Small tables with named rows and columns. After each table, cells are looked up by row and column.

ruv.csv
,mel,felevu,fekug,fugutep
suz,0.1,0.9,0.3,0.8
migar,0.8,0.4,0.6,0.4
tef,0.2,0.8,0.3,0.9
zaziv,0.9,0.3,0.7,0.3
govu,0.7,0.4,0.6,0.4
zik,0.2,0.7,0.4,0.7

What is the fekug of zaziv in ruv? 0.7
What is the fugutep of migar in ruv? 0.4
What is the mel of tef in ruv? 0.2
What is the mel of zik in ruv? 0.2
What is the fugutep of suz in ruv? 0.8
What is the fekug of zik in ruv? 0.4
What is the fugutep of tef in ruv? 0.9

fep:
        nudoba  fusib  remuko  mezofa
rebu        66     76      74      89
fis         45     42      62      74
ton         65     98     108     171
lani        54     59      70      87
vikiso      94    150     131     206
madir       63     74      76      96
povoma      63     70      71      85
sabalo      84    127     117     179
pifa        50     53      70      89
von         71    107     110     172
dat         44     41      62      76

nudoba of madir is 63
fusib of fis is 42
remuko of sabalo is 117
remuko of lani is 70
mezofa of povoma is 85
mezofa of fis is 74
nudoba of ton is 65
remuko of povoma is 71
mezofa of von is 172
nudoba of povoma is 63
fusib of dat is 41
fusib of lani is 59
fusib of pifa is 53
nudoba of sabalo is 84
fusib of rebu is 76
fusib of ton is 98
nudoba of lani is 54
remuko of dat is 62
mezofa of lani is 87

feb
|  | mimu | gulilaz |
|---|---|---|
| ramuf | 51 | 53 |
| fal | 98 | 207 |
| nel | 90 | 127 |
| zug | 74 | 133 |
| nemub | 143 | 93 |
| novaz | 119 | 144 |
| fozeva | 90 | 90 |
| loz | 106 | 61 |

What is the mimu of ramuf in feb? 51
What is the mimu of loz in feb? 106
What is the mimu of zug in feb? 74
What is the gulilaz of nel in feb? 127
What is the gulilaz of fal in feb? 207
What is the gulilaz of fozeva in feb? 90
What is the gulilaz of nemub in feb? 93
What is the gulilaz of zug in feb? 133
What is the mimu of fozeva in feb? 90
What is the gulilaz of loz in feb? 61
What is the gulilaz of novaz in feb? 144
What is the mimu of nel in feb? 90
What is the mimu of nemub in feb? 143
What is the gulilaz of ramuf in feb? 53
What is the mimu of novaz in feb? 119

dov:
        gutilun  kimuko  nugeg  kaguri  serumef
zatod     -2.62   -2.65  -1.90   -2.16    -2.73
rizi      -1.53   -8.70   0.09    0.01     9.13
razi      -3.50   -3.53  -1.90   -2.32    -3.50
tiruv     -1.23   -8.84  -0.22   -0.12     9.82
poko      -4.18   -2.70   0.83   -4.15    -5.23
pifi      -2.87   -2.77  -1.95   -2.34    -2.96
vom       -6.68   -3.33   2.46   -3.94    -8.30
zizoto    -2.89   -2.88   1.30   -1.61    -0.76
duki      -6.70   -3.87   1.57   -3.63    -7.39
sukeso    -6.21   -4.05   0.72   -3.48    -6.81

kaguri of tiruv: -0.12
nugeg of sukeso: 0.72
serumef of rizi: 9.13
serumef of duki: -7.39
gutilun of sukeso: -6.21
serumef of pifi: -2.96
serumef of vom: -8.30
serumef of poko: -5.23
nugeg of zizoto: 1.30
serumef of zizoto: -0.76
serumef of tiruv: 9.82
kimuko of vom: -3.33
kimuko of razi: -3.53
kimuko of duki: -3.87

zud:
,tifu,mig,sifodod,kelufad,ludemo,vumedip,rimetu,ras
nemuvug,91,43,23,95,25,20,46,20
ruze,80,24,71,30,39,32,58,42
kek,58,95,60,68,30,27,88,76
totuli,50,49,68,74,48,44,70,62
mar,86,89,78,58,91,67,93,52
fif,50,23,46,37,76,59,86,73
vuz,51,88,73,50,48,87,85,26
bav,42,91,78,41,42,56,81,55
sefalof,58,25,44,22,47,48,70,75

ludemo of sefalof: 47
rimetu of sefalof: 70
mig of fif: 23
sifodod of mar: 78
sifodod of sefalof: 44
ras of bav: 55
vumedip of bav: 56
ludemo of kek: 30
kelufad of ruze: 30
sifodod of fif: 46
kelufad of sefalof: 22
kelufad of nemuvug: 95
tifu of totuli: 50
Which row has the largest vumedip? vuz

Table nopapub
cols = gelepuf, suzuvak
pek: [21.568, 14.464]
nenob: [19.915, 7.764]
taver: [83.649, 90.933]

What is the gelepuf of pek in nopapub?
21.568
What is the suzuvak of pek in nopapub?
14.464
What is the gelepuf of nenob in nopapub?
19.915
What is the suzuvak of nenob in nopapub?
7.764
What is the gelepuf of taver in nopapub?
83.649
What is the suzuvak of taver in nopapub?
90.933

Table naze
cols = tikevos, pud, nirefab, pilesi, sote
gom: [5882, 1250, -4031, -7282, -6544]
ras: [-77, 4401, 6340, 3593, -889]
bub: [1101, -4425, -7437, -6763, -2503]
zar: [2831, 6781, 6658, 1882, -3529]
komevo: [5500, 6797, 4652, -1256, -5920]
fazagi: [3218, -1660, -5315, -6558, -4901]
vomuto: [5237, 5261, 1218, -3678, -7144]
dudeb: [7163, 3166, -1615, -5698, -6698]
forulu: [-2902, 4064, 6821, 7800, 1530]

forulu, tikevos: -2902
zar, sote: -3529
komevo, tikevos: 5500
ras, nirefab: 6340
gom, nirefab: -4031
gom, sote: -6544
vomuto, pilesi: -3678
forulu, nirefab: 6821
ras, sote: -889
komevo, pilesi: -1256
Which row has the largest pilesi? forulu

